These are the activations of a small neural network, seen along a few directions. Each row is one input.
Each table varies a few parts of the input and shows all the possible inputs, shuffled.
A made-up example of a description, with smaller parts first: values(2) and (point or line(9) or (line(6) and ring(8))).
Shared parts are said once, and a part with two or three values counts as separate values.

Other details of the inputs shift rows strongly along two fixed directions, in all tables alike. That doesn't count.

Rows:
row 1: [ -2   4   2 -17  -4  -9   1   1 -14  -3  -3   4]
row 2: [ -4   1  -1 -16  -3   1  -6  10  -8  -8   2  10]
row 3: [-50  24   9   2   5 -25 -22   3  26  12 -14  11]
row 4: [ 8 -9  0  7  9  9  8 -7  3  3 -3 -6]
row 5: [10 -7 -3  9  7 11  4 -4  7  3  4 -1]
row 6: [ -1   7   3 -11  -8  -7   3   1 -11 -12  -3   5]
row 7: [ -1   7  -3 -16  -7  -7   1   0 -11  -6  -5   4]
row 8: [ -5   1  -3 -11  -9  -1  -9   9 -11  -7   1   8]
row 9: [  0   9   0 -10 -10  -5   0   4  -7 -11   3  10]
row 10: [  2 -13   1   8  -1  10   5  -1   6   3   9  -7]
row 11: [-37  15   7  27  15 -14 -12 -11  41  23 -12   0]
row 12: [ 24 -12   2   4   2  -6  -6   4  17   2  -1 -18]
row 13: [ 9 -6 -3  9 10  9  7 -3  4  3  2 -5]
row 14: [ 7 -8 -3 12  1 12 -1 -1  3  6  5 -6]
row 15: [ -1   3   5 -15   1  -6   0   4 -14  -6  -5   8]
row 16: [ 9 -7 -5 14  4  7  4 -4  0  4  1 -7]
row 17: [ 7 -7 -1  7  7 14  3  0  6  5  6 -4]
row 18: [  8  -5  -7   8   5   6   8  -6   4   6   4 -10]
row 19: [ 6 -6  1 10 -1 11  5 -2  7  3  9 -7]
row 20: [ -2   4   7 -12  -6  -9   3   2 -14  -8  -1   5]
row 21: [ -2   9  -4 -16  -9  -2  -3   6  -7  -4   4   6]
row 22: [  1   8  -4  -8  -9  -4  -6   4 -11  -8   0  11]
row 23: [ 8 -5 -1 12  3  6 10 -4  4  1  5 -8]
row 24: [  0   6  -2  -9  -7  -6  -3   1 -15  -9  -7   6]
row 25: [  7 -13   2  11   5   5   4  -6  -5   8  -1  -8]
Each input here is: point or (values(4) and line(6)).
Question: Change only the line(6) part in row 17. List by row number the other rows that result.
Answer: row 2, row 4, row 5, row 13, row 15
Question: Change only the values(4) part in row 16. List by row number the other rows that result.
Answer: row 13, row 18, row 23

Rows:
row 26: [ 23 -12  -7 -19 -14   5   1   9 -15  -9  10  -4]
row 27: [-20  26   7   0   2 -26 -13   5  15   0 -10   8]
row 28: [ -3  11   5 -24 -10 -14 -12  15  -9 -14   0   8]
row 29: [-21  25   2   1  -1 -27 -14   4  14   0 -12   6]
row 30: [  1 -11   3  29  10  16  12 -17  17  16   5 -11]
row 31: [ 30  -5  -7 -15 -10   5   2   4 -16 -13   5   0]
row 32: [ -2   9   1 -25  -9 -13 -15  14 -10  -9  -3  13]
row 33: [-38  16   5  -1  -1 -14 -13   2   6   7  -8  14]
row 34: [-40   2   9  35  24   1  -6 -13  38  27  -9  -6]
row 35: [ 15  -8  -8 -10 -12  12  10   3 -24 -13   9   3]
row 36: [-10  17  -3 -17 -15  -9  -3   2 -18 -14  -3  15]
row 37: [ 30 -23  -6   7   4  18  11  -1   4  -1   9 -16]
row 38: [ 12  -9  -8 -14 -11  13   7   3 -26 -10  11   0]
row 39: [-26  16   7  -3  -1 -23 -21   8  14   1 -10   4]
row 40: [-35  19   6   0   4 -13  -9   2   8  -1 -12  16]
row 41: [-29  -1  10  29  21  -7 -12  -7  48  28 -10 -11]
row 42: [ 31 -23  -2   9   1  16  11   0   3   0  12 -16]
row 43: [ 14 -21  13  23  17  -5  10 -13  13  19 -17 -30]
row 44: [-22  18   7   0   3 -21 -20   8  15  -2 -14  11]
row 45: [  2  19  -4 -23  -8 -16  -5  10  -9 -15  -4  10]
row 46: [ 18 -24  -3   7   1  26  16  -6  -7   9  16  -9]
row 47: [-17  -1  11  17  11  -7 -10  -2  31  18  -3  -7]
row 48: [ 11 -13  -1  28   7   7   3 -12  25  14   1 -20]
row 49: [  1  16  -1 -24 -11 -14  -8   8  -6 -16  -6  10]
row 50: [-24  17   8  -3   4 -20 -23   8  13   2 -12   8]
row 51: [ 33 -19  -3   8  -1  15  12  -6   4   1  11 -17]
row 52: [ 21 -18  -8   9   2  26  19 -12  -5   2  10 -10]
row 53: [-29   0   5  18  14   3  -2  -8  23  20  -5   0]
row 54: [ 18  -1 -11 -14  -7  12  16   0 -24 -12   9   4]
row 55: [  4  19  -3 -19  -8 -17  -9  11 -12 -14  -5  12]
row 56: [ 18 -22  -2   9   3  26  15  -6  -8   5  16 -12]
row 57: [-10  13  -1 -16  -8  -5  -6   9 -20 -14  -4  20]
row 58: [ 23 -14  -7  13   2  22  21 -10  -8   4  14 -10]
row 59: [ 19  -4  -8 -11  -9  14   9  -2 -25 -11   6   6]
row 60: [ 20  -1 -11 -10  -7  12  11   0 -28 -10   8   6]
row 61: [ 5 -7  0  3 -2 11  9 -1 -8 -3  7  1]
row 62: [ -1  12  -1 -19 -14 -16 -11  14  -9 -17  -3   9]
row 63: [ -9   6   9 -24   0 -25   4  -5 -30 -10 -15  12]
row 64: [ 14  -9  -6 -14  -6  16   5   4 -27  -9   9   4]
row 65: [-15  11   4 -12   0 -14 -14   9   7  -4  -6   5]
row 66: [  1  -9  -5  33  11  14  13 -16  14  17   4 -14]
row 67: [-14 -18   4  41  22  18   3 -16  29  33   0 -13]
Question: What is each input in this table made of?
Answer: values(2) and (point or (values(4) and line(5)))
Question: Changing only the values(2) part turns row 61 into row 42. The same change can be made to row 38. Which row results?
Answer: row 39
Question: Changing only the values(2) part turns row 31 into row 59. The same change can be made to row 49. Which row results?
Answer: row 52
Question: Change only the line(5) part in row 47. List by row number the other rows that result.
Answer: row 27, row 28, row 42, row 51
Question: Change only the values(2) part in row 44. List by row number the other rows that result.
Answer: row 57

Rows:
row 68: [-12  14   6 -20  -6 -25  -9   7   1 -10 -12   7]
row 69: [ 14   3  -7 -27 -22  -1   4   6 -34 -18   5   6]
row 70: [-26  16   6  24  11  -9 -19   0  35  10 -10   6]
row 71: [ 15 -20  -8  17  10  27  18 -12   1  14  14 -11]
row 72: [-26  22   1 -18  -4 -11  -5   2 -11  -5  -9  19]
row 73: [-17   6   7  11   8 -11 -11   2  31  11  -3  -7]
row 74: [ 27 -24  -3  11   6  14  12  -8  11  10   7 -24]
row 75: [ 15   2   1 -25 -18  -6   8   6 -38 -20   3   7]
row 76: [-13  16   6 -19 -10 -17 -16  14   8 -11  -2  11]
row 77: [-16   4  16  15  14 -19  -4  -5  26  13 -13  -9]
row 78: [ 28 -24  -4  12   6  14  10  -6  12  11  11 -22]
row 79: [-24  16   5  22  15 -14 -15  -6  28  14 -18   1]
row 80: [ 18 -25  -4  21   2  17  16 -14   1   9   7 -20]
row 81: [-27  23   0 -16  -5  -8  -7   9  -7  -8  -1  21]
row 82: [-10  23  -2 -12  -3 -18 -16   9  -3  -8 -10  16]
row 83: [ 26 -49   0  10  14  32   5   0  -6  16   9 -20]
row 84: [ 12   2  -6 -25 -25   5   0  13 -27 -22  13  11]
row 85: [ 24   3  -9 -25 -12  -2   2   7 -30 -24  -2   9]
row 86: [-27   8   5  22   4  -7  -9  -3  23  14  -2  -2]
row 87: [-16  12   0  19  11  -6 -13   1  25   9  -7   1]
row 88: [  6   5  -7 -27 -16  12   5  10 -27 -20  13  18]
row 89: [ 10   4  -1 -29 -10   2  14   4 -40 -19   4  14]
row 90: [ 30 -29  -9  20   0  26  18 -11  -2  12  18 -22]
row 91: [ 29 -19  -1  23  13  14  15 -11   1   7   1 -17]
row 92: [-39  12   8  19  16  -9  -3 -12  21  15 -14   6]
Question: What is each input in this table made of?
Answer: point or (line(4) and line(6))
Question: Start at row 76 and move only the line(6) part, one step at a time. The first step leads to row 73. Which rows follow, in order?
Answer: row 78, row 74, row 68, row 77
Question: Start at row 70 and move only the line(6) part, one step at a time. The first step leads to row 87. Which rows follow, in order?
Answer: row 82, row 79, row 85, row 91
